Each row has a name. Each piece below is followed by the name of the row it came from, unless a question asks for something else. Each question is about the rows just above it.

[ 10.1  39.2  20.8 -57.8  43.5  -6.1  36.6   4.7 -34.7 -17.8  37.7  18.3
  11.4 -33.1  33.3  13.1  34.0] -> T
[ 10.1  39.2  20.8 -57.8  43.5  -4.5  36.6   4.7 -34.7 -24.6  37.7  18.3
  11.4 -30.1  33.3  13.1  34.0] -> A
[ 10.1  39.2  20.8 -57.8  43.5  -1.6  36.6  15.0 -27.9 -11.5  13.1  18.3
  11.4   8.6   5.5 -36.4  34.0] -> L
[-25.8  36.8  20.8 -57.8  36.7  19.6  43.4  27.1 -34.7 -11.5  -4.1  18.3
  11.4   8.6   2.6   6.3  34.0] -> H
[ 10.1  20.8 -20.0  17.8 -11.2  24.7 -57.8   4.7 -61.4  13.1 -11.5 -22.5
  41.7  57.2  39.2  11.4   8.6] -> W
[ 20.8 -11.5 -57.8  36.8  34.0  11.4  43.4  -4.1 -25.8 -34.7   6.3  18.3
   8.6   2.6  19.6  36.7  27.2] -> Q
[-22.5  31.6  20.8 -57.8  26.4   4.8  43.4  31.7 -34.7 -11.5   9.3  18.3
  11.4   8.6  -0.6   7.5  34.0] -> P
[ 10.1  39.2  20.8 -57.8  43.5  -1.6  36.6   4.7 -34.7 -11.5  15.4  18.3
  11.4 -25.5  35.1  13.1  34.0] -> E
[ 36.1  39.2  -4.6   4.7  20.8  11.4 -57.8 -25.0 -34.7 -11.5  10.5  13.1
  33.3  34.0  43.5  18.3  34.4] -> S
[ 10.5  39.2  20.8 -57.8  43.5  -4.6  34.4   4.7 -34.7 -11.5  36.2  18.3
  11.4 -25.0  33.3  13.1  34.0] -> R
[ 33.3   4.7 -33.1  36.6  39.2  43.5  37.7  11.4  -6.1  18.3 -57.8 -17.8
  13.1 -34.7  10.1  33.9  20.8] -> J
[ 27.2  36.7  19.6   2.6   8.6  18.3   6.3 -34.7 -25.8  -4.1  43.4  11.4
  34.0  36.8 -57.8 -11.5  20.8] is which row reordered?  Q
Which row holds these entries in another order? [ 33.3  13.1  34.0  10.5  39.2  20.8 -57.8  43.5  -4.6  34.4   4.7 -34.7
 -11.5  36.2  18.3  11.4 -25.0]  R
Put [ 34.0   6.3   2.6   8.6  11.4  18.3  -4.1 -11.5 -34.7  27.1  43.4  19.6
  36.7 -57.8  20.8  36.8 -25.8] back in order: which row is it?  H
[-57.8   7.5  31.7  43.4   4.8 -34.7  18.3  26.4  20.8 -11.5   9.3   8.6
  -0.6  11.4 -22.5  31.6  34.0] is which row reordered?  P
Which row holds these entries in another order? [-57.8  10.1  18.3 -33.1  20.8 -34.7  -6.1  11.4  33.3  13.1  39.2  43.5
  36.6   4.7  34.0  37.7 -17.8]  T

[ 17.3   5.7 -11.3   2.2   2.5] : V
[-11.3   2.2   2.5   5.7  17.2] : G
[  2.1   2.5  17.3   5.7 -11.3] : Z
Put [-11.3   5.7  17.3   2.5   2.1] back in order: which row is it?  Z
Which row holds these entries in another order? [  5.7 -11.3   2.1   2.5  17.3]  Z
Which row holds these entries in another order? [  5.7 -11.3   2.2   2.5  17.3]  V
Put [  2.5   2.2 -11.3   5.7  17.3] back in order: which row is it?  V

[ 64.5 -12.1  33.9 -18.8 -12.3  62.4  63.8 -33.1  16.6 -29.9] = D
[-36.2 -97.1 -19.5  21.7 -16.0 -38.3 -18.1  98.6 -18.7 -70.2] = F
[-50.8  52.5  39.8 -32.2  -3.7 -31.2 -36.0  68.9  -5.1 -44.0] = N
[ 28.8  -6.7  60.5  -9.2  51.6 -13.6   0.2 -50.2  58.2 -16.8] = B
[-17.3  29.6  47.3  35.3  65.0 -32.5 -41.1 -16.6  72.3  11.4] = C
[ -6.7 -50.2  58.2  28.8 -13.6 -16.8   0.2  -9.2  60.4  51.6] = M
[ 53.7  -7.3  17.5   8.0 -14.4  41.7  36.6 -21.0  23.8 -15.4] = K
[ 32.9 -29.6  10.0 -17.4 -10.8  11.9  23.3   6.1   1.0 -15.9] = X
[-50.2 -16.8  28.8  51.6  -6.7  60.6   0.2  58.2 -13.6  -9.2] = Y
[-33.1 -29.9 -18.8 -12.3 -12.1  16.6  33.9  62.4  63.8  64.5] is which row reordered?  D
Which row holds these entries in another order? [ 28.8  -6.7  -9.2  60.5  51.6 -16.8   0.2  58.2 -50.2 -13.6]  B
Which row holds these entries in another order? [ 58.2 -13.6  -9.2 -50.2 -16.8  28.8  51.6  -6.7  60.6   0.2]  Y
Put [-50.2 -16.8 -13.6  -9.2  -6.7   0.2  28.8  51.6  58.2  60.5] back in order: which row is it?  B
Put [ 68.9 -31.2 -50.8  39.8  -3.7 -44.0  -5.1  52.5 -32.2 -36.0] back in order: which row is it?  N
Put [ 35.3  65.0 -32.5 -41.1 -16.6  72.3  11.4 -17.3  29.6  47.3] back in order: which row is it?  C
[  6.1   1.0 -29.6  11.9  10.0 -17.4  32.9 -10.8 -15.9  23.3] is which row reordered?  X

